Each row below holds a small network's activations on one input, seen along a few directions.
Each table varies a few parts of the input and shows all the possible inputs, shuffled.
A made-up example of a description, with smaller parts first: one of 8 places around a ring, together with either a single point or one of 9 places along a line or (one of 3 separate values, together with one of 6 places along a line).
Shared parts are said once, and a part with two or three values counts as separate values.

Other details of the inputs shift rows strongly along two fixed directions, in all tables alike. That doesn't count.

A family of inputs:
r1: [ 18  -6   7 -14  -2   6  16   3   9 -15  19]
r2: [ 27 -11   8 -20  -8  -1  15   1   7 -23  25]
r3: [ -6 -20   8   5  12 -10 -27  -3 -16  12  -7]
r4: [  1 -23   1   2  15  -4 -27  -7 -11   9  -5]
r5: [ 27 -11   7 -20  -3   2  16  -1  10 -19  25]
r6: [-13 -13  -9   2  13 -19 -22 -14 -17   5  -3]
r7: [ 17  -3   2  -5  -6   5  10   4  11 -17  19]
r8: [-23  33  -5   9 -15  18  22   7   4  18 -27]
r9: [ -9  38   2  15  -9  22  11  10   6  10 -14]
r10: [ -2 -26   0   5  20  -8 -36 -10 -16  16 -11]
r11: [-26  43  -7  17 -10  10  15   9  12  12 -29]
r12: [ 23  -2   2  -8  -8   2  10   0  10 -18  21]
r13: [ 3 14  3  6 -6  5  1  3  2  2  0]
r14: [ -1  -6   8   0  10  -1 -12  -3  -7  12  -6]
r15: [ -8  -5  -8   9   5 -17  -9  -5   1   1 -10]
r16: [14 -9  2 -8  2  6  2  0  4 -9  9]
r17: [ -5 -24  -9   7   5 -18 -15 -12 -12  10  -9]
r18: [-16  18  -8   3  -3   3   6   5  11   6 -19]
r19: [-13  49   7  11 -14  19  18  18   0  12 -14]
r20: [ 17  -4   8 -13  -7   4  15   6   7 -18  19]
r21: [-20  32  -5  12 -12   7  22  10  -4  14 -20]
r22: [ -1  -5  -5  -8  -1 -10   9   0  12  -5   2]
r23: [ 21  -4  -1  -8  -5   8  11   1  12 -19  20]
r24: [ 30 -12  -1 -14  -5   3  10  -2  13 -24  26]
r25: [-17 -10  -9   9  12 -15 -25 -17 -14   8  -8]
r26: [ 14  -3 -11 -10 -15   1  23  -4  12 -13   9]
r27: [  1 -18   2   3  10 -12 -25  -2 -15   6   0]
r28: [ 14  -5   2  -2  -3   0   1   0   5 -11  13]
r29: [ 14  -6   9 -11  -4  -2   5   1   0  -9  11]
r30: [  3   7  -3  -8  -9  -8  21   6  12 -12   3]
r31: [ -9 -25  -4   1   5 -17 -13  -8 -15  12 -10]
r32: [ -4 -20   2   7  13 -10 -27   1 -15   7  -2]
r33: [ 27 -11   3 -16  -5  -4   9   3   5 -23  27]
r34: [-10  11   8   6   3  12   4   8   0   8  -7]
r35: [-13  31   6  12  -6  14   8  16  -2   9 -10]
r36: [-34  43   0   9  -9  11  14   3  -3  17 -21]
r37: [-12  30   5  16  -8  16   8  12   4   9 -10]
r38: [ 20 -11   8 -14  -5   2  13   5   7 -21  23]
r39: [  0   1 -10  -7  -3  -3   3 -13   4 -10   8]
r40: [-1  8  3  2  1 14  4  6  3  1 -3]
r41: [ -3 -22  -2  11  15  -4 -28  -4  -9   9  -3]
r42: [  5  -3  -2   5   4   1 -14  -4  -3   6  -3]
r43: [-21 -17  -6   1  15 -14 -25 -16 -14  16  -9]
r44: [-19 -17 -10   1  14 -11 -28 -17 -13  12 -10]
r45: [ -7  13  -7   2  -2 -10  11   7   4  -4  -7]
r46: [-9 14  9  4  2 11  4  7  0 11 -8]
r47: [ 17  -5   2 -10  -2  11  13   4  11 -17  16]
r48: [-12 -28  -5   2  10 -15 -18 -11 -13  18 -13]
Each input here is: one of 6 places around a ring, together with either one of 3 separate values or one of 5 places along a line.
Changing only the place on the ring of 6 turns r27 into r2. The same change can be made to r6. Which row results? -> r36
Changing only the place on the ring of 6 turns r14 into r42. The same change can be made to r1. Which row results? -> r23
Change only the place on the ring of 6 in r47. List by row number the other rows that result. -> r7, r32, r34, r38, r41
A walk changes only the place on the line of 5. It starts at r7 and steps to r37. List the rest of the walk in order. -> r28, r12, r13

A family of inputs:
r49: [ 9  2  6 -6 -9  8 19  8  7 -6  6]
r50: [  6   4   8 -12  -4  10  19   6   6  -6   7]
r51: [-19  -4   0   9  10  -9 -20  -7 -15  12 -11]
r52: [ 13 -49   4  -7  20 -28 -38  -8 -16  -3  12]
r53: [  3   7 -10  -6  -8  -1  19   2  14 -12   3]
r54: [-10  13  -1  13  -2  13  -4   3   1  13 -13]
r55: [-12  -1  -3   6   2  -8 -10  -7  -9  14 -13]
r56: [ 38 -12  -2 -16  -7   3  15  -2  15 -32  34]
r57: [  6   6  -7  -7 -10  -1  21   0  11  -9   1]
r58: [-14  19   2   9   2  17  -3   2   0  15 -15]
r59: [-26  24  -2  13   0   3   0   2   1  13 -18]
r60: [  5  10  -2  -9 -11   3  17   1   1  -9  10]
r61: [ -8  18   3  12   2   7 -10   6  -2   7  -8]
r62: [  9 -34   4   1  15 -16 -25  -5 -13   3   4]
What do these inputs look like to the network? -> either one of 6 places around a ring or (one of 2 separate values, together with one of 4 places along a line)
Change only the choice among 2 separate values in r54. List by row number the other rows that result. -> r49
List by row number the other inputs of the same sort as r57. -> r51, r53, r55, r59, r60
